These are the activations of a small neural network, seen along a few directions. Each row is one input.
In each table, some parts of the input vary, and every possible input appears once, in random order.
Descriptions start from the smaller parts, as in this example, which fits no table here: one of 3 separate values, together with either a single point or one of 9 places along a line or (one of 4 places along a line, together with one of 5 places around a ring).
Shared parts are said once, and a part with two or three values counts as separate values.

Other details of the inputs vary at random and push rows far along two fixed directions, the same in every table; ignore that.

Rows:
R1: [  0 -17  21 -21 -29  -9  -3   8   3   9 -33  -2  33]
R2: [  1  -3 -19  10  25  31   2  11   0 -18 -24  10   2]
R3: [ -3 -30  11  -2 -10   3  -9 -12   5   3   3  21  19]
R4: [ -4 -24  14   1 -10   2 -16   3   4   8   9  15  18]
R5: [-8 -4  6  0  5  9 -3 -2  3 -7  1  3 10]
R6: [-3 -3 13  1 -7  8  4  8 -4 -3  7  5  1]
R7: [ 16   2 -18  10  18  30  -4  10   2 -19 -19   2   7]
R8: [  4  29 -18   5  22   2   9  -7   1  -9 -11 -23 -19]
R9: [ -1 -12   4   0 -16 -12 -10   5  -2  12  12  12   5]
R10: [ -3 -17  11  -5  -9   6 -12  -1   1   7  11  10  16]
R11: [  1 -25   0   1 -16   1  -6  -7   0   0   0  17   7]
R12: [ -3  10  11  -5   0 -21  13 -16   3  12  13 -11 -14]
R13: [  3  20  -3  -6   2 -28  -3  -4   0  21  15 -18 -15]
R14: [ -9 -31   9   1 -14 -12  -9  -5   3   9   6  22   9]
R15: [ 10  12 -11   8  10  14   0   1   1 -18 -11  -7   1]
R16: [ -7  43  10 -18  -1 -46  18 -16  -4  33  35 -40 -36]
R17: [ -1  29 -12  -6   9 -46   9 -18   2  29  16 -33 -33]
R18: [  4  16   2  -4 -13 -25  14  -8  -4   8  17 -12 -19]
R19: [  0  32   4 -10  -5 -47  21 -27   0  25  25 -34 -35]
R20: [  7  25 -24   4  26   2   9  -5   1  -1 -10 -22 -19]
R21: [ -7 -18  19  -3 -16   5 -12  -5   1  -1  11  12  19]
R22: [ 19   5  -6  15  15  33   5  11   3 -28 -20   1   4]
R23: [  8   1 -25  19  24  24   0  16   2 -18 -28   3  -5]
R24: [ -3  13  16 -13 -26 -39  10 -13  -7  24  32 -10 -17]
R25: [ -3 -16  14  -4 -28  -2 -11  -3  -3  -1  11  18  14]
R26: [ -6  12  -4  -5 -10 -26   7 -17  -2   8  11 -12 -18]
R27: [  2  15 -21  11  30  26  -2  27  -2 -11 -19  -5  -7]
R28: [ -1   3 -18  12  32  28  -1  24   0 -15 -22   2  -1]
R29: [  4 -20  12  -6 -21   0 -15  -7   1   7  12  16  17]
R30: [-11 -14   3  -7  -4  -3  -3  -1  -2   8   9  10   5]
R31: [ -5  33 -11  -2  22 -13  12 -13   1   3  -1 -25 -22]
R32: [  8  10 -16   4  11  20  -2  14  -6  -9  -9   1  -1]
R33: [ -9  30 -16   0  27   4  11   8  -4  -7  -6 -19 -19]
R34: [  7   6  -8  10   8  16  13   4   1 -16 -14  -1 -11]
R35: [ -1 -20  10  -1 -30  -8  -8  -9  -1  -4  10  18  12]
R36: [  2  -9  12   0 -16   3 -11  -5  -1  -4   8   9  16]
R37: [  4 -30   4   5 -22  -4 -14   3   1   0   4  23  15]
R38: [ -7 -32  15   1  -5   2 -15   1   6   4   5  19  20]
R39: [-11 -28  12   2 -17   4  -6  -9   1  -7   1  25  17]
R40: [ 7 -9 -9  3 -7  5 -3  3 -3 -5 -2 10  5]
R41: [ 16  16 -25  15  29  21  -1  16   4 -16 -22  -8  -4]
R42: [ -2  -4   8 -19 -22  -8   4  17  -3   7 -39  -8  22]
R43: [-4 -5 -2 -3 -1  9 -5  8 -5  3  3  6  4]
R44: [ -4  30  -8   1  25   4  20   8  -4  -4  -3 -19 -23]
R45: [ -9 -21  16  -3 -21   7 -11   1  -3  -3   9  18  16]
R46: [  4   7  -9  14  25  32  13  12   0 -25 -24   3  -5]
R47: [ -9   1   5  -6  -3 -39   0 -18   4  28  19  -9 -11]
R48: [  2  14 -17   4  38  30   2  13   1 -13 -18  -8  -2]
R49: [  8 -13  20   0 -18   7  -5  -2   1  -4   8  12  13]
R50: [-5 -8 18 -3 -4  0  5 -5  3  1 11  4  5]
Each input here is: one of 2 separate values, together with either a single point or (one of 4 places along a line, together with one of 6 places around a ring).
Changing only the choice among 2 separate values turns R27 into R4. The same change can be made to R18. Which row results?
Answer: R22
Changing only the choice among 2 separate values turns R26 into R8. The same change can be made to R46. Which row results?
Answer: R12
Which other rows does R2 become when the choice among 2 separate values takes its other values? List them by row number.
Answer: R3
Which other rows does R32 become when the choice among 2 separate values takes its other values? List them by row number.
Answer: R29
Which other rows does R50 become when the place on the line of 4 takes its other values? List them by row number.
Answer: R5, R38, R48

Rows:
R51: [-10 -23  14  -4 -19  -5 -17  -5  -4  11  24  14  10]
R52: [  6   7 -10   5   8  15   7   2   1 -17 -18  -4  -5]
R53: [  4  21  -7   2  -4  -5   7  -3  -4  -3  -3 -13 -11]
R54: [ -2 -23  10  -7 -28 -13 -15  -4  -4  12   8  11  16]
R55: [ -1  -5  -1  -1  -4 -16  -2  -8   3  13  -3  -1  -5]
R56: [ -3   8  -7   0  21  12  -1  11   5  -6 -19  -6   8]
R57: [ -6   9   0 -14 -18 -48   4 -17  -4  31  39  -9 -22]
R58: [  3 -25   1   9   4  38 -17  19   4 -23 -28  20  34]
R59: [ 10  14  -3   9   6  -9   8   2   3  -1   2 -12 -15]
R60: [  0  10 -10   1   8  -7  14  -9   0  -3  -2 -10 -14]
R61: [ -2  14  -3  10  12  25   3   8  -4 -14  -3  -2  -4]
R62: [ -8 -26  20   2 -18  18 -10  -2   0 -10  10  24  16]
R63: [  2   6 -16   8  17  19   1  14  -3  -8  -1   3  -6]
R64: [  5  12  -6   4   5  16   4   8  -3 -15 -19  -6  -1]
R65: [ -3 -27  12  -6 -17   7 -17  10  -3  -1  -1  22  28]
R66: [  0  12 -12   1   9 -10   1  -6   5   5  -7 -15  -8]
R67: [  3   3 -11   6  16  11   1   8   1  -2 -25  -4  -1]
R68: [ -7  10  -7  -1  14   0   4   5  -2   8   6  -6 -18]
R69: [  1   7 -11   8  23  16  -6   6   1 -11  -3  -2   0]
R70: [ -8  10  -4   2  20  -1   2  -1   0  10   3  -8 -15]
R71: [  4 -21  21  -6 -18  -2  -6 -15   3  10  24  14  14]
R72: [  6 -30  21   7 -24   6  -7   7   5  -5  -5  17  21]
R73: [  3 -28  21  -1 -13  22 -11  -5   4  -1  11  19  22]
R74: [ -8 -21  22 -12 -28 -11  -1  -9   0   5   6  12  14]
R75: [  8 -31  18  10 -24   5  -7   4   6  -7  -2  19  18]
R76: [  3  19  -6  -1  -2  -6   6  -4  -2  -4  -3 -13 -13]
R77: [  5  14 -15  -1   4  -8  -3   1  -5   4  -2 -14 -10]
R78: [ -5  13  -2  -7   6  -7  16  -1  -3   2  -9 -16  -8]
R79: [ -5  14  -6  -4  12  -9   2   1   3   8  -9 -16  -2]
R80: [ -7 -22  23 -14 -37 -24  -1 -18   1  13  13   8   8]
R81: [  0  15 -11   1  13  -4  -3   2  -7   4  11  -8 -11]
R82: [  7   6 -16   9  17  12  -7   4   4 -13 -11  -4   0]
R83: [ -9  10   7 -18 -19 -50  -4 -19  -1  31  23 -22 -11]
R84: [ -9 -27  15   0 -12 -12  -9 -12   3  14  16  21   9]
R85: [  0   5  -8   3  19  11   1  12   0  -2 -24  -3   2]
R86: [  0   6  -9  -2  17  12   4  20  -2  -4 -19   1  -1]
R87: [  1   5 -12   6  16  12  -2   6   5  -6 -22  -8   4]
R88: [  2  10 -14   2  13  -7   6   1  -1   4   3  -2 -17]
R89: [ -4   6  -4  -2  16  15  13  10  -2 -12 -19  -5   2]
R90: [ -1 -35  11   2 -22   8  -1  -8   3  -9  -7  21  19]
R91: [  4  17   4   1   5  -9   9  11   0   3  -5 -17  -9]
R92: [ -3  11  -5  -4   4  -7  15  -4  -3   1 -10 -16 -10]
R93: [  1  10 -11  -3   5  -8   6   6  -3   9 -10 -10 -13]
R94: [ -1 -25   6  -6 -31 -13  -9  -4   0  12  11  15   9]
R95: [  4 -23  21   6 -22 -14  -4  -7   5   4  21  17   8]
R96: [ -3 -23  19  -3 -25  10  -8   2  -1  -9  -5  21  24]
R97: [ -5  17  -5  -9  13  -8  -2   6   0   4  -4 -15  -1]
R98: [-10  11  -2  -1  13   2  13  -5  -2   0   5 -12 -16]
R99: [ -1  15 -11  -7   4  -5   5  12  -5   9  -4 -12  -8]
R100: [ 14 -29  13   1 -18  13 -10  -9   6  -4   4  21  23]
R101: [  2 -23  13   8 -22  11  -8  -5   0 -13   8  28  20]
R102: [ 13 -22  10   2   4  46  -8  17   4 -21 -24  21  36]
R103: [ -6  13  -3  -7  15 -10   5   5   0  11  -9 -10  -7]
R104: [-6  5 -8  8 25 20 -4  5  5 -7 -7 -4 -1]
R105: [  0  15   5   7  11   0   7   7   1   2  10 -13 -16]
R106: [ -5  18   1 -11   7  -5  11   2  -2  -1  -5 -13  -8]
R107: [ -2 -24  11  -4 -25 -15 -16 -12   5   7   9  10  15]
R108: [  1  14 -12   2  15  -8  -3  -4   1   0   6 -10  -9]
R109: [-17  10  11 -15 -11 -42  -5 -21   0  31  39 -18 -17]
R110: [  1 -24   6  -2 -25 -14 -15 -10  -2   8  16  16  11]
R111: [  3   5 -15  11  23  12  -2   1   6 -11  -9   0   0]
R112: [  5   8 -10   7  16  16   7   0   0 -19  -8   2  -6]
R113: [ 18   9  -8   3  11  20   3   2   2  -8 -15  -9   2]
R114: [  4   9 -12   1  12  13  -5  17  -6  -6 -17  -6   4]
R115: [-10  20  15 -18 -28 -46   8 -16  -7  27  25 -18 -12]
R116: [ -3 -16  19  -4 -36 -11  -5  -9  -2   5   7  11  15]
R117: [  4  15   2   9  12  -4   8   5   1   0  10 -10 -15]
R118: [ -3  24   1  -6   2  -4   9   6  -5  -1  -3 -12  -5]
R119: [ 13  17  -5  -1  12   0   6  -8   1   3   8 -11  -9]
R120: [  3 -31  -3  16  10  42  -9  18   2 -22 -16  34  19]
R121: [  9 -32  -8  16   4  37 -10  15   4 -23 -24  33  19]
R122: [ -5  19   2  -4   1 -13   7 -10  -4   4  18  -9 -17]
R123: [  3  15  -8   0   6  -6  10  -9   0  -5   0 -10 -16]
R124: [ -2 -20  29  -5 -24 -14  -3   4   4   8  10  11  15]
R125: [-5 12 -9  3 19 -5  1 -5  4  4  6 -9 -9]
R126: [-12 -22  22  -6 -21  -4  -4 -14   1   4  21  15   6]
R127: [  4 -19  23 -13 -25  -7  -5  -9   2  13   9   7  21]
R128: [  0  10 -11   5  18  -9   3  -5   1   6   0  -4 -14]
R129: [  4   4 -17  10  19  11  -3   0   7 -10 -14  -3   0]
R130: [ -2  22  -3   4   6  -1   8  -3  -5  -3  11  -8 -13]
R131: [-11 -15  28 -18 -35 -23  -4 -10  -1  11  18  12  13]
R132: [ -2   4  -8   8  20  18  12   2  -1 -15  -7   0  -5]
R133: [  2  13 -14  -4   1  -6   4   9  -4   8  -5 -13 -10]
R134: [  6   2 -15  11  20  10   0   3   3  -6 -17   2  -5]
R135: [ -1  11  -8   2  12  -6  15  -9  -1  -4   3  -8 -15]
R136: [  9 -32  -7  14   0  37 -10  17   3 -22 -29  29  21]
R137: [ -3  16  -3  -1  12  -2  10  -6  -2  -3   8  -8 -16]
R138: [  4  15 -15   2  12  -6  -3   0  -5   1   8  -7 -11]
R139: [  8   5 -21   8  11  14   0  12  -1  -9  -9   2  -6]
R140: [-15   9   6 -16 -17 -39   2 -13  -5  35  41 -13 -23]
R141: [  6  12  -9   9  12  17   4   3  -1 -20  -6   2  -5]
R142: [  2   5 -11   1  14  12   4  18  -2  -3 -21  -1  -1]
R143: [  3 -26  12   4 -24  10  -9  -7   3 -14   2  26  17]
R144: [-12  12   7 -25 -21 -48   5  -6  -6  35  29 -15 -14]
R145: [ 15  10  -5   0  11  20   3   5   1  -6 -17 -11   5]
R146: [  4  21  -8   5   0  -5   7  -5  -3  -5   2  -9 -12]
What is each input in this table made of?
Answer: one of 8 places along a line, together with either one of 2 separate values or one of 4 places along a line or one of 6 places around a ring
Changing only the place on the line of 8 turns R77 into R138. The same change can be made to R107. Which row results?
Answer: R108
Changing only the place on the line of 8 turns R82 into R83. The same change can be made to R123. Which row results?
Answer: R80
Changing only the place on the line of 8 turns R86 into R120. The same change can be made to R144. Which row results?
Answer: R63
List by row number the other rows that have the place on the line of 8 in common with R78.
Answer: R58, R74, R79, R85, R91, R96, R99, R114, R115, R127, R142
Which other rows does R82 become when the place on the ring of 6 takes its other values? List them by row number.
Answer: R110, R121, R129, R134, R139
Which other rows does R67 become when the place on the ring of 6 takes its other values? List them by row number.
Answer: R54, R83, R87, R93, R133
Which other rows does R60 become when the place on the line of 8 takes its other values? List them by row number.
Answer: R78, R89, R90, R92, R98, R132, R135
Which other rows does R145 become when the choice among 2 separate values takes its other values? List them by row number.
Answer: R72
